Each row below holds a small network's activations on one input, seen along a few directions.
Each table varies a few parts of the input and shows all the possible inputs, shuffled.
Descriptions start from the smaller parts, as in this example, which fits no table here: one of 6 places along a line, together with either a single point or one of 9 places around a ring or (one of 2 separate values, together with one of 5 places around a ring).
Shared parts are said once, and a part with two or three values counts as separate values.

Other details of the inputs shift rows strongly along three fixed directions, in all tables alike. That doesn't count.

Table:
row 1: [-259 429 -278 71 314 123 602 -118 -145 -164 -366]
row 2: [199 374 -518 -168 220 561 332 143 -297 -103 -229]
row 3: [-374 -410 -130 -236 -36 -269 -143 -109 -87 -153 -61]
row 4: [-385 -334 -436 -128 -171 -345 63 124 17 50 -128]
row 5: [445 -18 257 67 -188 202 -269 -104 57 133 -49]
row 6: [-655 127 333 -249 341 -227 388 62 -2 -281 67]
row 7: [-125 -280 -71 57 -237 71 -266 -94 -53 -56 45]
row 8: [309 10 589 -91 -138 -310 -439 140 240 -34 467]
row 9: [554 226 -98 290 -272 114 -311 -125 68 159 284]
row 10: [520 387 239 193 -348 458 -98 -182 -47 116 -110]
row 11: [6 70 -206 -1 129 -18 236 -103 97 -29 -206]
row 12: [-179 -40 326 -7 29 -61 -100 -2 91 -145 280]
row 13: [-148 205 -349 53 605 240 454 -163 -230 -9 -558]
row 14: [-692 26 178 -178 439 -357 820 258 187 -177 -76]
row 15: [349 414 277 325 -37 715 103 -251 21 3 -171]
row 16: [47 123 -26 -26 153 155 -143 -239 -174 -107 -167]
row 17: [13 379 -285 73 524 189 248 -121 -136 -28 -379]
row 18: [-69 -157 474 -154 -228 -449 -335 293 145 -10 436]
row 19: [328 132 -31 -28 -116 -260 -245 -49 184 88 314]
row 20: [-458 -736 -44 -266 -325 -402 -273 198 -4 145 56]
row 21: [166 91 -163 86 -296 253 -224 -207 -270 20 -213]
row 22: [371 -3 448 153 -168 -255 -65 182 321 126 572]
row 23: [-76 418 534 26 321 203 406 22 -22 -95 -84]
row 24: [-533 -479 134 -122 118 -135 -32 120 -14 -24 43]
row 25: [-581 -195 4 -46 237 -274 532 140 253 -214 48]
row 26: [-42 -495 -523 150 -182 24 -171 2 -93 201 -190]
row 27: [30 -71 423 109 -61 210 21 29 171 43 109]
row 28: [-88 -324 -616 106 -11 -14 -283 -10 -206 163 -155]
row 29: [127 -60 -277 196 -34 461 -422 -182 -329 132 -284]
row 30: [80 -389 -697 -56 -296 -241 -397 -156 -136 142 -84]
row 31: [-118 -338 -559 97 -189 -105 -141 -83 -96 43 -28]
row 32: [467 233 528 46 -20 -233 166 103 454 41 369]
row 33: [320 655 296 140 140 2 238 111 123 3 157]
row 34: [-54 -18 -37 -15 23 -242 109 156 -3 121 57]
row 35: [515 -69 101 69 -200 169 -537 -113 -104 187 -43]
row 36: [-71 19 -607 9 -99 -46 -158 -81 -235 147 -194]
row 37: [-151 -266 480 -240 -99 -361 -13 97 324 -163 263]
row 38: [210 363 331 -306 157 454 348 311 -69 -272 208]
Description of these inputs: one of 2 separate values, together with either a single point or (one of 3 separate values, together with one of 6 places around a ring).
The inputs of row 11 and row 37 match in every part but the choice among 2 separate values. If row 1 is changed in the same way as row 11 into row 37, which row does it become? -> row 21
Which other rows does row 27 become when the choice among 3 separate values takes its other values? List them by row number. -> row 5, row 20

Table:
row 39: [-117 -436 -197 12 -359 -384 -335 67 114 93 203]
row 40: [301 400 330 114 169 357 10 -126 -86 -69 -121]
row 41: [-566 -210 50 -206 263 -211 426 297 106 -210 79]
row 42: [85 134 -243 40 49 403 248 -73 -197 27 -383]
row 43: [535 116 409 92 -440 104 -478 41 91 57 372]
row 44: [81 435 356 188 84 79 361 -103 196 -110 128]
row 45: [315 -145 -390 116 -218 220 -382 -9 -163 319 -154]
row 46: [-552 -383 64 -278 -36 -220 -67 115 -46 -157 139]
row 47: [-192 123 -711 -189 329 41 251 -8 -194 -60 -345]
row 48: [191 119 -421 -52 -103 -217 -147 56 -186 53 97]
row 49: [-304 -71 45 -102 105 -24 311 172 48 -118 82]
row 50: [-86 -524 -186 -26 -353 -518 -484 48 103 260 191]
row 51: [173 292 -121 274 164 238 94 -247 -66 73 -340]
row 52: [71 -31 -48 34 154 152 113 -33 -29 21 -67]
row 53: [42 225 -213 167 29 290 215 -262 -129 24 -415]
row 54: [-640 -139 297 -253 359 -253 230 142 47 -187 13]
row 55: [328 94 107 227 -78 -18 -133 -191 166 97 108]
row 56: [336 265 960 -22 -5 -152 -56 83 423 -166 619]
row 57: [21 -334 -273 -122 -351 134 -458 -101 -267 106 -191]
row 58: [-23 69 185 -11 236 -22 282 132 68 -53 -14]
What do these inputs look like to the network? -> either one of 2 separate values or (one of 3 separate values, together with one of 6 places along a line)
What sort of input is row 47? -> one of 2 separate values
Which other rows does row 39 become when the place on the line of 6 takes its other values? List them by row number. -> row 44, row 50, row 51, row 53, row 55

Table:
row 59: [10 254 218 39 134 251 284 76 6 -114 7]
row 60: [-174 75 308 80 117 -35 247 7 208 -91 93]
row 61: [278 510 173 87 241 400 118 -82 -88 -40 -65]
row 62: [250 762 -103 256 178 104 448 -89 4 13 -110]
row 63: [-598 -194 71 -206 387 -245 254 148 -60 -158 -93]
row 64: [233 -168 -521 74 -352 302 -322 -149 -262 154 -297]
row 65: [-167 -599 -503 -117 -216 -82 -354 -73 -218 204 -282]
row 66: [427 247 -761 244 230 414 142 -168 -187 207 -444]
row 67: [-100 111 355 -20 113 46 203 119 131 -45 108]
row 68: [215 -102 198 -155 -318 -229 -205 137 189 -14 388]
row 69: [619 273 191 204 -368 271 -208 -74 82 152 48]
row 70: [-248 -502 -472 -31 -266 -71 -301 -56 -150 105 -95]
row 71: [-186 -73 -410 -133 96 94 -42 -98 -242 -6 -335]
row 72: [-22 -146 189 -110 -128 -336 -254 56 192 -25 376]
row 73: [48 -152 219 -44 -263 -295 -214 85 193 -77 433]
row 74: [-697 -360 34 -207 374 -197 304 157 -42 -143 -160]
row 75: [-48 214 270 -65 196 104 256 89 23 -169 130]
row 76: [135 -201 293 20 -205 -364 -359 23 191 -2 361]
row 77: [382 -7 237 205 -275 -38 -316 -94 103 194 190]
row 78: [-358 57 12 -122 324 -92 317 -13 -73 -146 -253]
What do these inputs look like to the network? -> either one of 2 separate values or (one of 3 separate values, together with one of 6 places around a ring)
Which other rows does row 72 become when the choice among 3 separate values takes its other values? List them by row number. -> row 61, row 71
Which other rows does row 67 become when the choice among 3 separate values takes its other values? List them by row number. -> row 60, row 69
